Each row below holds a small network's activations on one input, seen along a few directions.
Each table varies a few parts of the input and shows all the possible inputs, shuffled.
A made-up example of a description, with smaller parts first: one of 2 separate values, together with either a single point or one of 9 places along a line or (one of 6 places along a line, together with one of 8 places around a ring).
Shared parts are said once, and a part with two or three values counts as separate values.

Other details of the inputs vary at random and push rows far along three fixed directions, the same in every table; ignore that.

Rows:
row 1: [ 22   4   5 -11 -19 -11 -39  -7   7   6  -1   2   9  14 -19]
row 2: [-52  44 103 -77   1 -19  36  45  16  57  60 -32   5 -35  13]
row 3: [ 47 -24  32   4  74  21  20 -18 -34 -31  15  83  11 -32 -13]
row 4: [  3  48 -66  48   6  60 107 -11 -12  17  43 -41 -62 -11  92]
row 5: [ 16 -59 -81  22 -51 -12 -47 -53  13 -12 -77  -9   6  29  -9]
row 6: [ 15 -26  95 -48  23 -25 -48   0  -5   5 -11  79  34 -11 -47]
row 7: [ 20  15  -5  19  22  66  55 -24 -18 -12   7  13 -16 -17  39]
row 8: [ 25 -18 -43  40   7  26   2 -29  11 -31 -19  13  -1   7   4]
row 9: [  9   2 -55  46  23  47  50  24 -21 -20  40 -13 -27 -31  36]
row 10: [ 49 -42   7 -12   2   2 -59 -54   0 -21 -49  69  20  20 -42]
row 11: [-27  47   3 -37  -7  -4  59  25   6  46  19 -18 -16  -9  19]
row 12: [-32  12  47 -22  -4 -37 -24  28  -4  18  18  -4   9 -10   3]
row 13: [ -7 -20  51 -57 -25 -40 -77 -12  26  13 -20  28  27  32 -58]
row 14: [-26  -5  34 -23  40   6  18  46   4   0  48   7   0 -20   3]
row 15: [ 39 -30 -69  16 -52  -2 -62 -52  -2  -7 -72 -10 -16  39 -18]
row 16: [-20  -2 -43  30  -3  13  14  11   4   9  23 -52 -19 -19  44]
row 17: [-49  13  24   7  19  -6  47  45  16  14  63 -66 -11 -24  41]
row 18: [ 44 -26 -40  11   4  -1 -28 -36 -17 -21 -41  54  21  -7 -27]
row 19: [ 21   0 -12  54  70  63  62   7  -8 -38  56   9 -22 -16  51]
row 20: [-42   7  64 -17  20 -30  12  27   0  10  51 -15  15 -14   9]
row 21: [-46  25 -30 -53 -73 -20  15  17  15  53 -31 -28  -3  23   0]
row 22: [  4   8 -24  -2 -27  17  25 -37   8   4 -29 -14 -20  -2  -1]
row 23: [-33   7  35 -43  24 -36 -16  24   9  12  25  -1  19  -9 -22]
row 24: [-39  31  12 -10  19 -19  26  49  37  20  54 -68 -18  -5  12]
row 25: [-18  28 -80   3 -84  12  23 -16  14  30 -52 -60 -29  44  35]
row 26: [ -5   9  64 -28   8 -37 -25  11  11   4   9  26  29   6 -48]
row 27: [-23  30 -20 -27 -13   5  43   5   0  20  13 -41 -22 -25  26]
row 28: [ 59 -17  -3  53  61  41  33 -35 -13 -45  15  70  -2 -24  -6]
row 29: [-33  -3  22 -41 -38 -47 -36  33  33  19 -14 -43  11  15  -7]
row 30: [ -1  20 -46   5 -47  20  34 -28  11  18 -50  -8 -17  22  17]
row 31: [-13  15  14 -50 -61 -12 -35 -25  15  40 -41 -22   0  20 -19]
row 32: [-14  37 -34  10  12  -2  47  52  -3  11  50 -76 -34 -17  36]
row 33: [ -9  -5  80 -32   4 -40 -21  13   6  -1  17  36  45  -5 -24]
row 34: [ 22 -32 -41 -11 -45 -15 -61 -16  -8  -4 -72  18  14  27 -44]
row 35: [ -4 -25  85 -46  30 -26 -30  13  17  10  18  54  34 -11 -25]
row 36: [ 55 -14  39  25  65  23  22 -25 -16 -39  13  84   5 -19 -22]
row 37: [ -3   2  11   5  34   9  25  33   5   2  38 -22 -17 -25  42]
row 38: [-13   6  76 -27  15 -19 -30  13 -11  -2  13  34  34  17 -33]
row 39: [ -66   14  -67   -6  -57  -29  -23   45    9   39   -7 -104  -16   17
    7]
row 40: [-20  18 -34  34  -5  21   6  17  -5  -1  18 -54 -13  14  30]
row 41: [-42  18  -3 -23 -55 -46 -12  47  25  33  14 -87   4   7   9]
row 42: [ 67 -29  10  50  73  46  31 -38 -21 -49  -3  78 -10 -18  -6]
row 43: [-21  22   0 -14 -26   8  61   3  10  30   6 -17  -3  -9  36]
row 44: [  2 -26 -44   1 -36 -38 -60 -36 -15  -2 -72  22  20  24 -46]
row 45: [  8  -7  54   7  35  -1 -18 -12   0 -22   5  66  29  -3 -25]
row 46: [ 48 -39  -3  31  70  54  32 -18 -40 -48  15  83  -4 -32   2]
row 47: [  8 -46 -77  32 -50 -10 -56 -52 -16   6 -76  -7   3  22  -7]
row 48: [ -7   4 -57  55  33  38  50  21 -33 -18  39 -13 -23 -26  43]
row 49: [  3 -11  45  -7  23  -5  18  10  -7 -13  27  12   0 -19  10]
row 50: [  6   1 -46  21 -54 -18 -44 -18   8  -8 -51 -19   7  29 -20]
row 51: [ 15   5  50  -4  27   9   3   8   0 -21  13  30   0  -7 -10]
row 52: [ 30 -27 -77  64 -12   9 -20 -53 -16 -28 -61  15 -15  15  -9]
row 53: [-16  38  22 -13  -2  23  49  -4  10   9  19 -24 -19 -20  23]
row 54: [  2 -29 -31   4 -40  -4 -59 -34   4  -7 -64  -5  15  43 -28]
row 55: [  9   1  78 -37   1  -8 -40  19   5  -1   5  40  36  15 -45]
row 56: [-51  32  48 -43   2 -29   3  76   3  27  59 -33  15 -15  -7]
row 57: [ 21 -11  52 -14  38  18 -13   2  -1 -23   1  49  18   8 -13]
row 58: [  7  11 -36  75  56  36  56  -7 -15 -22  35 -14 -37 -19  34]
row 59: [ 48 -38 -70  57 -11  20 -30 -49 -22 -24 -59  39   2  -4  13]
row 60: [-25  -6 -58 -20 -33 -35 -25  10  20  16 -20 -61 -12  19  -7]
row 61: [-28  -2 -31   0 -29 -31 -29  -3  24  13 -21 -53  -6  26 -20]
row 62: [ 22  -4   6  23  10  22  -5  -4 -17 -25   1  28  11   8   2]
row 63: [-20   0 -12 -20 -55 -41 -25  23  18  14 -15 -64   0  23   0]
row 64: [-22   1  59 -39  35 -34 -19  19  -9  15  21  26  29  -9 -34]
row 65: [-58  47   9 -53 -68 -34  20  39  30  78  -5 -65 -10   8  28]
row 66: [ 20  -5 -64  84  36  57  48 -21 -12 -39   5  -8 -29 -12  43]
row 67: [ -7  42 -28  39   1  19  47  35  11  -8  47 -64 -28 -15  40]
row 68: [-23  27 -15  -7  -4 -26   8  40   1  11  36 -40   3  -8   7]
row 69: [-26  14 -89 -20 -84   5  -7 -14   3  28 -54 -68 -28   6  12]
row 70: [ 12   3  13  30  41  62 106 -26 -25 -19  40  23 -22 -54  60]
row 71: [  4  34 -20  24   7  16  39  29   0   4  61 -62 -40  -6  43]
row 72: [ 43 -40  35   4  82  42  17  -7 -21 -44  12 109  15 -34 -12]
row 73: [ 19  13 -14  58  37  25  24 -10 -18 -35  16  28  -8 -11  26]
row 74: [-38  44  84 -71 -12 -36  30  25  30  47  20   8   4  12 -22]
row 75: [  0  -6 -73  65 -16   0  11 -16 -14 -13 -14 -32 -13  -3  45]
row 76: [  0  -1  52 -44 -31 -43 -73  -4  10  17 -16  30  41  26 -57]
row 77: [-10   3  51 -50  35 -29  -8  27   5   5  23  15  15 -10 -22]
row 78: [ 54 -29  11   1   0  12 -48 -41 -17 -33 -56  72  28  29 -44]
row 79: [ 13 -10   3 -13 -18 -14 -27   1  -8   3 -21   2   1   1  -7]
row 80: [  0  -1  67 -30  33 -19  -9  17  17  -2  10  20  10   2 -35]
row 81: [ 18 -22 -26  -4 -45  -3 -58 -24  -1  -6 -68  -9   6  43 -31]
row 82: [ 10   3 -26  36   0   8  -8 -20 -19  -4   5  -7  -7   6  15]
row 83: [ 23 -25 -66  17 -46  -4 -48 -39  19 -20 -73 -16  -5  35 -17]
row 84: [  9   3  76 -31   6 -18 -28  13   8  -9  -3  41  25  11 -48]
row 85: [ 20 -55 -84  38  -5  27 -16 -40 -16 -24 -55  25  -1   1  -8]
row 86: [-13   3  69 -34  24 -19 -21   6  10  13  37  15  21   4 -22]
row 87: [-27  18  12   1  -1  -7   1  21   4  22  48 -48  -9   8  13]
row 88: [ 38 -10  34  25  55  33  31  -3 -24 -22  46  60   6 -49  21]
Each input here is: one of 8 places around a ring, together with either one of 2 separate values or one of 9 places around a ring.
Question: Changing only the place on the ring of 8 turns row 39 into row 64. The same change can be made to row 46. Which row results?
Answer: row 3
Question: Changing only the place on the ring of 8 turns row 48 into row 73. The same change can be made to row 72. Which row results?
Answer: row 83
Question: Which other rows does row 84 become when the place on the ring of 8 takes its other values? List them by row number.
Answer: row 32, row 34, row 36, row 63, row 71, row 78, row 79
Question: Which other rows does row 41 become when the place on the ring of 8 takes its other values? List them by row number.
Answer: row 1, row 9, row 18, row 28, row 55, row 67, row 88
Question: Which other rows does row 69 become when the choice among 2 separate values takes its other values? List them by row number.
Answer: row 21
Question: Which other rows does row 22 become when the choice among 2 separate values takes its other values? List them by row number.
Answer: row 74

Rows:
row 89: [-31  10  81 -45  -6 -33  16  22  11  30  20   7  27 -19  -9]
row 90: [ 13  42 -72  33 -28  40  43   4  -5   4 -26 -47 -35   7  33]
row 91: [ -50   -6   23 -120  -13  -79  -35   49   -5   60  -24   17   35  -18
  -61]
row 92: [ 13 -11  19   4  -4  15  -5 -33 -23  16  -2  50  17 -17  15]
row 93: [  1  19  11  -8  -5 -10 -20  39  16   9  17 -65 -24  12 -10]
row 94: [-32  -3   7  13 -11 -24  -8  27   9   4  17 -52 -13  -6   4]
row 95: [14 43 38 -5 34 19 50  1 -4  3 36 41  2  1  5]
row 96: [  3 -29 -69  45 -50 -13 -72 -36 -18  -7 -60 -24  -9  17  -1]
row 97: [ -5 -14 -67  53 -22  16   7   6 -20 -16  36 -49 -32  -2  50]
row 98: [-24  41   4   0 -24 -41 -22  39  17  11  27 -53 -12  33  -8]
row 99: [  3  -3   4 -41 -41 -40 -69  12  30   2 -33 -25  16  40 -45]
row 100: [ 15 -27 -58  43 -25  10 -29 -17 -21 -26 -15  -8  15   2  27]
row 101: [  6  22 -83  17 -30  44  40 -12   6   5 -12 -56 -39   9  46]
row 102: [-30  20  14 -19  -1  -5  42  23  33  25  19 -35  -4  -2  25]
row 103: [  5 -55  72 -43  20 -20 -68 -19  19  -9 -27  70  45  31 -65]
row 104: [ 21 -50 -90  16  44 -15  -3  -8 -40 -31 -16  39   1 -35 -33]
row 105: [-21  26  18   0   2 -14 -12  29  -1   0  24 -27  -3  28 -37]
row 106: [ 19   4  -9  46  77  61  80 -36  -4 -21  23  42 -28 -40  49]
row 107: [ 33 -21  16  30  65  59  71 -38 -16 -20  24  75 -12 -28  30]
row 108: [ -9   7  61 -13  37  25  31   0 -24   6  40  62  18 -31  25]
row 109: [ 45 -51  11  12  21  -4 -46 -44   8 -39 -51  76  29  13 -40]
row 110: [ 42 -61  12  18   9  -3 -50 -36 -11 -32 -54  71  42   3 -34]
row 111: [ 31  10  18  29  25   9  -4   4  -9 -33   2  39   7  11 -39]
row 112: [-21   2  12  -9   0 -22 -20  28  29  13  20 -60  -9  12   3]
row 113: [ -6 -22 -15  -9 -39  -9  -9 -33  -3   9 -46   9   5   5   0]
row 114: [-23  63  14 -11  -7  13  43  28   6  22  27 -36 -20  -2   9]
row 115: [  7 -27 -69  49 -27  -7 -36 -30   2 -14 -38 -35 -13   6   7]
row 116: [ 25   2  -4 -20 -12  11  -2 -25   8   7 -35  10 -12  12  -2]
row 117: [-35  23  34 -23 -14 -21  29   6   9  16  35 -28   0 -26  13]
row 118: [  2  19  70  -5  84  28  45  36  -5 -34  98  21  -1 -20   7]
row 119: [ 17   5 -22 -22 -35  12  -6 -11   9  13 -48  -8  -1  19  -1]
row 120: [-27  20  19 -15 -20  -4  21  26  -3  28  25 -19   8 -18  40]
Question: Changing only one part turns row 98 into row 95. The same change can be made to row 104. Which row results?
Answer: row 91
Question: What is each input in this table made of?
Answer: one of 2 separate values, together with either a single point or (one of 3 separate values, together with one of 5 places along a line)
Question: Which other rows does row 95 become when the choice among 3 separate values takes its other values? List them by row number.
Answer: row 90, row 114
Question: Which other rows does row 107 become when the choice among 2 separate values takes its other values? List them by row number.
Answer: row 103
Question: Which other rows does row 114 become when the choice among 2 separate values takes its other values? List them by row number.
Answer: row 105
